Here are a small network's activations along a few directions, averaged over the inputs that share one value of a field.
Values that are neighbours, or in one group, have similar rows; names and order tell nothing.
In the rows, zero is written as 500.
Random noise pushes rows far along 3 fixed directions. That doesn't count. These rows show it; they differ only by the noise:
[775 290 446 903 692 257 757 662 712 681 428 429 193 572]
[428 452 591 630 345 439 741 463 425 529 707 565 522 398]
[521 509 522 617 634 455 582 589 629 577 338 471 386 543]
[300 725 598 385 700 584 498 486 530 677  41 497 502 576]
[158 708 649 270 261 724 411 460 425 231 687 592 754 355]


U, 13 values:
u5: [468 576 516 463 279 629 418 550 564 211 601 580 553 411]
u9: [598 263 479 659 627 299 659 498 460 606 656 424 510 514]
u12: [341 645 551 290 616 477 450 334 353 488 399 572 555 478]
u7: [541 283 542 526 471 418 526 516 496 474 751 391 595 480]
u4: [562 641 393 476 537 550 557 381 384 735 132 497 435 590]
u11: [316 532 523 409 719 433 380 451 516 510 552 513 542 535]
u6: [590 490 529 294 410 591 182 586 572 324 651 406 626 490]
u2: [459 535 567 313 468 501 491 320 146 840 254 560 634 572]
u1: [628 477 480 677 693 378 691 583 668 684 277 459 317 585]
u13: [584 567 370 260 453 724 172 535 472 307 574 505 614 508]
u10: [311 689 496 314 241 664 450 401 355 418 418 573 596 422]
u8: [173 679 742 495 568 474 785 260 292 889 211 566 548 487]
u3: [548 524 321 464 485 588 435 371 403 643 283 552 427 584]
The values of U form a line.
Going along U from u12 by way of its neighbour u11, in what order are u7, u10, u8, u3 met?
Answer: u7, u3, u10, u8
Name the neighbours of u2, in listed order.
Answer: u6, u13

K, 13 values:
k10: [184 823 583 175 350 937 231 577 645 107 375 536 718 359]
k11: [755 410 224 463 686 361 367 424 559 638 308 536 300 578]
k4: [254 720 623 298 138 847 371 478 374 295 536 589 750 408]
k9: [447 276 635 623 431 153 823 444 332 762 670 511 602 470]
k13: [296 618 667 402 767 518 343 503 666 489 323 413 533 644]
k12: [619 448 482 749 543 458 696 667 693 276 511 434 314 486]
k3: [609 415 542 449 716 479 640 337 326 969 248 459 576 568]
k6: [259 500 517 587 466 503 570 418 483 306 902 488 609 491]
k8: [130 858 666 359 457 584 552 416 433 428 449 671 563 330]
k1: [572 230 516 486 492 345 502 637 520 530 651 438 518 532]
k2: [812 282 314 546 568 484 133 614 646 237 762 372 375 550]
k7: [659 589 367 575 398 452 422 454 387 653 333 551 414 558]
k5: [532 556 511 468 246 584 793 330 169 726 522 620 540 404]
The values of K form a line.
Going along K from k8 by way of its neighbour k12, in what order are k10, k4, k13, k6 met?
Answer: k10, k4, k13, k6
Name the neighbours of k2, in listed order.
Answer: k11, k3
How many steps from neighbour to neighbour lead from k7 to k9, at the fewest?
Answer: 5
